These are the activations of a small neural network, seen along a few directions. Each row is one input.
In each table, some parts of the input vary, and every possible input appears once, in random order.
A made-up example of a description, with smaller parts first: one of 4 places along a line, together with either a single point or one of 9 places along a line or (one of 3 separate values, together with one of 8 places around a ring).
Shared parts are said once, and a part with two or three values counts as separate values.

Other details of the inputs shift rows strongly along two fixed directions, in all tables alike. That doesn't count.

Rows:
r1: [ 3  9  1 -3  2  4 -8 -8 -4  3 -3 -1  5 -1]
r2: [-14  -1 -11   4  13   2  -1  18  14  -5  -4  -1   0   0]
r3: [ 0  3  0  2 -6 -3 -5 -5  2  4 -3 -2  4 -3]
r4: [ 7  0 -2 -2 -6  0  0 -1 -1  0  0 -1 -5 -5]
r5: [ 5 -1  0  1 -2  1  5 -5 -5  0  4  0 -1 -1]
r6: [ 5  5  1 -6  3  5 -5 -7 -4  3 -1 -4  2  1]
r7: [ 6 -3  0 -2 -7  0  1  2 -4  0 -1  2 -5 -1]
r8: [ 9 -1  1  0 -4  0  1  1 -3  1 -2  2 -3 -3]
r9: [-16   1 -14   6  15   3   1  13  12  -6  -2  -3  -1   4]
r10: [-14   1 -13  11  17   6  -2  12  11  -4  -5   4   4   0]
r11: [ 3 -3 -2 -1 -5  1  5 -4 -6 -1  5  0 -3  1]
r12: [ 4 -3  0 -4 -9 -2  0  1 -3 -1  2  0 -6 -2]
r13: [ 2 -2 -2 -3 -7 -1  3 -4 -4 -1  4 -2 -6  1]
r14: [ 6  6  1 -8  3  4 -2 -6 -6  1  0 -1 -2  0]
r15: [ 6 -4  1  4 -1  3 -1 -5 -4  2  1  0  1 -1]
r16: [ 3  0 -1 -1 -6 -3 -2 -4  1  4  1 -4  0 -1]
r17: [ 1 -2 -2 -5 -9 -3  2 -1 -1  2  3 -2 -6  0]
r18: [ 4 -2  1  3 -2  2  1 -6 -4  1  4 -3  3  1]
r19: [ 8 -2  1  2 -5  1 -2  0 -1  2 -3  0  1 -2]
r20: [ 4  0 -1 -2 -6 -3  1 -3  0  3  2 -2 -4 -2]
r21: [-14   1 -14   4  15   2   5  13  11  -7  -1  -1  -5   2]
r22: [ 5 -5 -1  0 -4  1  3 -3 -6  0  3  3 -4  0]
r23: [ 1  3  0  4 -5 -1 -4 -8 -1  2 -2 -2  3 -3]
r24: [ 6  1  3  4 -6 -1 -5 -3 -1  3 -5  3  5 -4]
r25: [-20  -3  60  -6  10 -24   9   8   3  -3   7  11  27  18]
r26: [ 7 -3  1  2 -1  2  3 -4 -4  1  2  3 -2 -2]
r27: [  3   4   0 -11   0   5  -1  -6  -7   0   1  -1  -4   2]
r28: [-17   2 -10   6  13   1  -3  16  15  -5  -7   2   4  -2]
Description of these inputs: one of 4 places along a line, together with either a single point or one of 6 places around a ring.
Changing only the place on the line of 4 turns r23 into r9. The same change can be made to r10. Which row results?
Answer: r15
A walk changes only the place on the line of 4. It starts at r27 and steps to r14. List the rest of the walk in order.
Answer: r6, r1
Which other rows does r8 become when the place on the ring of 6 takes its other values? List them by row number.
Answer: r4, r5, r20, r21, r26

Rows:
r29: [ 5 -1 -1  1 -5 -2 -1 -2  1  2 -1 -1 -1 -5]
r30: [ 2 -2 -1  0 -7 -2  2 -2 -3  0  2  0 -5 -1]
r31: [-11  -1 -13   6   9   3   2  14  10  -5  -2  -3  -3   1]
r32: [ 5  0 -1  2 -5 -2 -1 -4  0  2 -1 -1  0 -4]
r33: [ 2 -3  1 -1 -7 -2  2  0 -2 -1  1  1 -5 -3]
r34: [-13   1 -10   3  13   2   0  11  11  -2  -4  -1  -1   2]
r35: [-14   3 -10   6  11   3  -2   9  11  -3  -5   1   3   2]
r36: [ 2  0 -1 -6 -3  1  2 -3 -5  1  3  0 -5  0]
r37: [ 4  0 -1  2 -4 -2 -1 -4  1  3 -1 -2  0 -2]
r38: [ 4  1  1 -4 -1  1 -3 -5 -2  3  0 -2 -1 -1]
r39: [ 3  3  1 -2 -1  3 -7 -5 -3  2 -2 -1  2 -2]
r40: [ 4  0  0 -5 -2  2  0 -2 -2  1  2 -2 -2  0]
r41: [ 8 -4  1  1 -3  2  1  1 -2  0 -1  1 -3 -1]
r42: [ 3 -1 -2 -3 -6  0  2 -2 -4  2  2  0 -5  0]
r43: [ 5 -2  1  0 -6 -2  1  1 -1  0  1 -2 -2 -4]
r44: [ 6  1  2 -1  1  2  3 -3 -2  0  3 -1 -2  0]
r45: [-14   2 -10   5  11   2  -2  13  12  -4  -5   3   4  -1]
r46: [ 2  2  0  1 -3  1 -6 -5 -1  3 -2 -1  3 -2]
r47: [-13  -2  43  -7   4 -19   4   7   5  -1   3   9  20  10]
r48: [ 3 -1 -1 -5 -4  0  2 -3 -5  2  3  0 -4  0]
r49: [ 3 -2  0  5 -1  2  0 -7 -3  3  1 -1  3 -2]
r50: [ 4  2 -1 -6 -2  2  1 -4 -4 -1  1 -4 -2  1]
r51: [ 4 -1 -1  1 -5 -1  1 -2 -1  1  1 -3 -2  1]
r52: [ 4  1 -1  2 -4 -1 -1 -5  0  3 -1 -2  0  0]
r53: [ 5 -1  0 -3 -3  1 -1 -2 -2  2  2 -3 -2  0]
r54: [ 4  1  0 -2 -1  0 -3 -5 -1  3  0 -2  0 -1]
r55: [-10  -1 -12   6  16   4   2  16  10  -4  -6   3  -1   2]
r56: [-11  -4  -8   3  11   4   4  15   7  -7  -3   5  -5   2]
r57: [ 5  0  1  3 -2  2 -3 -1 -4  3 -4  4  4 -2]
r58: [ 2  2  0  6 -2  4 -2 -8 -4  3 -1 -1  5 -3]
r59: [ 4  3  0 -4  0  1 -2 -6 -3  0 -2 -3 -1 -1]
r60: [ 2 -4 -1  2 -2  0  2 -5 -5 -2  5  1 -1  1]
r61: [ 4  5  2  2  1  3 -3 -6 -4  2 -1  1  2 -2]
r62: [ 2  5  2 -2 -1  2 -6 -6 -4  0 -3 -1  3  0]
r63: [ 4 -1  0 -1 -5  0  0 -1 -1  2  2 -3 -2  0]
r64: [ 6  3  1  1  2  2  0 -5 -3  2  1  0 -1 -1]
r65: [-13  -7  46  -6   9 -19   9   8   3  -4   9   7  19  15]
r66: [-13  -2 -12   4   8   1   4  14   8  -7  -1   2  -6   0]
r67: [ 3  3  0  0 -2  2 -7 -5 -2  3 -1 -1  2 -2]
r68: [ 5  1 -1 -3 -1  1  4 -5 -5 -1  4  2 -5  0]
r69: [ 2  2 -1 -7 -3  1  3 -4 -6 -1  2  0 -4  1]
r70: [ 2 -2 -2  0 -7 -2  2 -3 -4  0  2  0 -5  1]
r71: [ 5 -2 -1  1 -7 -1  1 -1 -1  0  1 -2 -2 -4]
r72: [-15   2  -8   6  11   2  -1  11  11  -3  -4   2   5   1]
What is each input in this table made of?
Answer: one of 4 places along a line, together with either one of 3 separate values or one of 8 places along a line
Changing only the place on the line of 4 turns r71 into r47. The same change can be made to r50. Which row results?
Answer: r62
Which other rows does r58 become when the choice among 3 separate values takes its other values? List them by row number.
Answer: r57, r61
Which other rows agree with r66 in the place on the line of 4? List them by row number.
Answer: r30, r33, r36, r42, r48, r56, r60, r68, r69, r70
Which other rows does r54 become when the place on the line of 8 takes its other values? List them by row number.
Answer: r29, r32, r34, r37, r38, r52, r59
